A small network was shown many inputs. Here are its activations along a few directions, one row for each input.
In each table, some parts of the input vary, and every possible input appears once, in random order.
Descriptions start from the smaller parts, as in this example, which fits no table here: line(4) and (point or line(9) or (values(3) and ring(5))).
Shared parts are said once, and a part with two or three values counts as separate values.

Other details of the inputs shift rows strongly along three fixed directions, in all tables alike. That doesn't count.

Table:
r1: [ 12 -27  14 -11 -18  13 -21  20 -18  -9   9]
r2: [-15  30 -14   2  11   6  17  -1 -10  21  -4]
r3: [  7 -30  27  -6 -19   8  -4  16 -12 -13  -6]
r4: [ 18   7  -8 -27 -14  14  27  30 -15 -23 -10]
r5: [  8  20 -25   6   9  -2  10   2  11  -6  -3]
r6: [ 10 -16   6  21   2  -9 -18 -14   8  12  16]
r7: [ 34 -27 -23  29  24  17  -6  26 -20  25 -22]
r8: [-21   7  26 -38 -20 -13  12 -12  10 -38  17]
r9: [  3 -20   7  18  10 -14 -21 -17   3  11   6]
r10: [-39  24  25 -20 -18 -12   2  -4  -9 -34  25]
r11: [  1  22 -14 -10  16   2   9  -8   6  14 -19]
r12: [ -2 -12  15  15   0   6 -16 -22  14  26  -1]
r13: [  1  16 -23   3  16  -7   8  -1   5  -7 -14]
r14: [ -3 -16  10  28   4  -8 -20 -10  14   6   0]
r15: [  1  22 -22 -11   7   7   8  -1  12  18  -8]
r16: [  9 -29  17  -7 -29  10  -7  18 -10  -9   2]
r17: [  3 -22   6  19   9  -7 -18 -17   7  10  12]
r18: [  1 -24  10  22  -2 -16  -7 -18  10  10  -2]
r19: [  7  26 -16  -7   8   7  12  -4  11  16  -8]
r20: [  0  13  -9 -21   1  16  18  35 -45 -17   1]
r21: [  1  17 -31   2   8  -3   6   5  12  -3  -3]
r22: [ -7 -22  26   6 -26  10   3  18 -33  -6   5]
r23: [-31  21   9  -4   3 -29  -4 -39  36 -20  23]
r24: [  0  22 -12  -9  18   5  10  -2  10  16 -16]
Each input here is: values(4) and (point or line(5)).
Question: Changing only the values(4) part turns r20 into r10. The same change can be made to r1. Which row results?
Answer: r21
Question: Change only the values(4) part in r23. List by row number the other rows that result.
Answer: r8, r12, r17
Question: Which other rows agree with r22 in the values(4) part? List them by row number.
Answer: r3, r4, r8, r16, r18
Question: A walk changes only the line(5) part. It starts at r11 and steps to r24. List the rest of the walk in order.
Answer: r12, r19, r15

Table:
r25: [  9 -34  24  16  -3  -1 -26  -8   1   2   7]
r26: [  0  26 -14 -18   9  -4  15  -1  12 -24  -2]
r27: [ -1  -2  30 -28 -30   6  -3   2   2 -20   4]
r28: [-12  34  -9 -15   0  -3  24   0  -1  -7   2]
r29: [-10  -2  27 -12 -23   0  -2   8 -13 -34  13]
r30: [ -8 -14  24 -24 -21  -5  -4   7  -3 -32   4]
r31: [ 36 -15 -24  -1   4  36  -2  46 -28  -4 -26]
r32: [ -3   8 -20  26  17  -6  -7  -9   2  20   4]
r33: [ 29 -18 -26   5  -4  31  10  50 -36   0 -18]
r34: [  0 -14  25 -27 -18  -6  -3   5  -7 -31  13]
r35: [-15  33 -16 -20   3  -3  16   4  -3  -4   7]
r36: [ -6  22 -13 -28   3  -6  19  -1  12  -8 -10]
r37: [  3   5 -13  22   8   3   6 -16  18  26  -6]
r38: [  6 -28  20  11 -19   4 -28  -5   7  16   6]
r39: [ -2   3 -13  22  17  -9   6 -12  -1  29   3]
r40: [-40  21  28  -4  -4 -29 -22 -47  36   6  35]
r41: [ 10 -33  21  24 -18  -3 -18  -5   5  -1   6]
r42: [  4  -7 -19  25  16 -15  10  -9   5  16   8]
r43: [ -6  24 -16 -12   0  -9  27   3   4 -19   7]
r44: [ 29 -12 -15   3   7  32   9  41 -48   4 -24]
r45: [  6 -34  15  19 -15  -3 -27  -2   4   2  12]
r46: [  2   0  32 -27 -22   8 -10   1   2 -25   1]
r47: [ 23 -18 -20   9   4  28  11  48 -41  -6 -30]
r48: [  6  -1 -14  16  19  -7  -4 -14  19  19 -16]
r49: [ -5 -36  21  23 -15  -5 -15  -2  -3   5   6]
r50: [  9 -33  26  10 -13   0 -20 -10   2  16   5]
r51: [ -2  -1  26 -32 -19   8 -19   5   1 -22   7]
r52: [ -6   6  -9  20  17  -3  -1 -12  10  29 -12]
r53: [  0   4 -19  17  11   3  -3 -12  16  29   0]
r54: [ -7  32  -5 -26  14  -2  17  -3  -1  -2   1]
r55: [ -4   0 -14  17  13  -1   4 -15  16  27 -11]
r56: [ -9   3 -14  25  13  -8   6 -10   4  27  -7]
r57: [  2  -3 -18  28  22 -15   4  -9   0  12   6]
r58: [-10  34 -11 -12   6  -4  19  -2  -3 -15   1]
r59: [  4  24 -10 -31  15  -6  13  -5   8 -11  -3]
r60: [ -8  37  -5 -20   5   3  18  -2   5  -5  -4]
r61: [ -2   2 -24  30  17 -11  -3  -5   4  12   8]
r62: [  1 -34  23  18  -7   0 -27  -6   5   0  -3]
r63: [-18  -2  30 -20 -17   2  -7   5 -18 -25   4]
r64: [ -6  25 -10 -29   9   1  22  -5   5  -4   1]
Question: What do these inputs look like to the network?
Answer: values(4) and ring(10)
Question: Changing only the ring(10) part turns r25 into r59. The same change can be made to r31. Which row results?
Answer: r51
Question: A walk changes only the ring(10) part. It starts at r52 and steps to r55. List the rest of the walk in order.
Answer: r36, r48, r62, r30, r49, r47, r63, r56

Table:
r65: [  8 -14  14 -18 -15  10  -1  20 -17 -23  -4]
r66: [  7  -9  17 -23 -16  18  -6  18 -11 -15 -11]
r67: [ -4  -8  11   9   1   0 -18  -8  -2  11   8]
r68: [ -6 -12  10  16  -3  -5  -8  -6  -3   5   9]
r69: [ -4  -7  15  10  -5   3 -12 -10   2  15   1]
r70: [  6  13 -23  -2  12  -3  13  -3  13  10  -8]
r71: [  0  -4  20 -20 -16  20  -4  18 -19 -10  -8]
r72: [  3 -12  13   7  -5   1 -14 -11  11   9  -2]
r73: [  3 -13  12   9  -7   0 -11 -10  11   9   0]
r74: [  1 -17   8  14  -3  -7 -10  -7   6   0   7]
r75: [ 11  15 -22 -25   2  11  21  27 -13 -24 -11]
r76: [  5  13 -27   6  14  -9  12   1   9  -1  -2]
r77: [ -6 -12  11  15  -3  -6  -8  -7  -4   5   8]
r78: [-31  22   9  -8   3 -31   5 -30  19 -11  25]
r79: [ -3  17 -25   8  14  -5  15   0   0   4  -1]
r80: [-14  25  12 -47  -4  -8   1  -4   7 -34  15]
r81: [-4 -8 15 12 -7  2 -9 -9  2 14  3]
r82: [ -1  18 -21   1  12  -1  15  -2   5  15  -6]
r83: [ 31 -24 -25  27  12  15   2  23 -16  16 -23]
r84: [ -3  18 -24   9  14  -6  14   2   0   5   0]
Question: Changing only one part turns r72 into r69. The same change can be made to r80. Which row results?
Answer: r67
Question: What do these inputs look like to the network?
Answer: values(2) and (point or line(4) or line(5))
Question: Change only the line(4) part in r82. List by row number the other rows that result.
Answer: r69, r71, r81
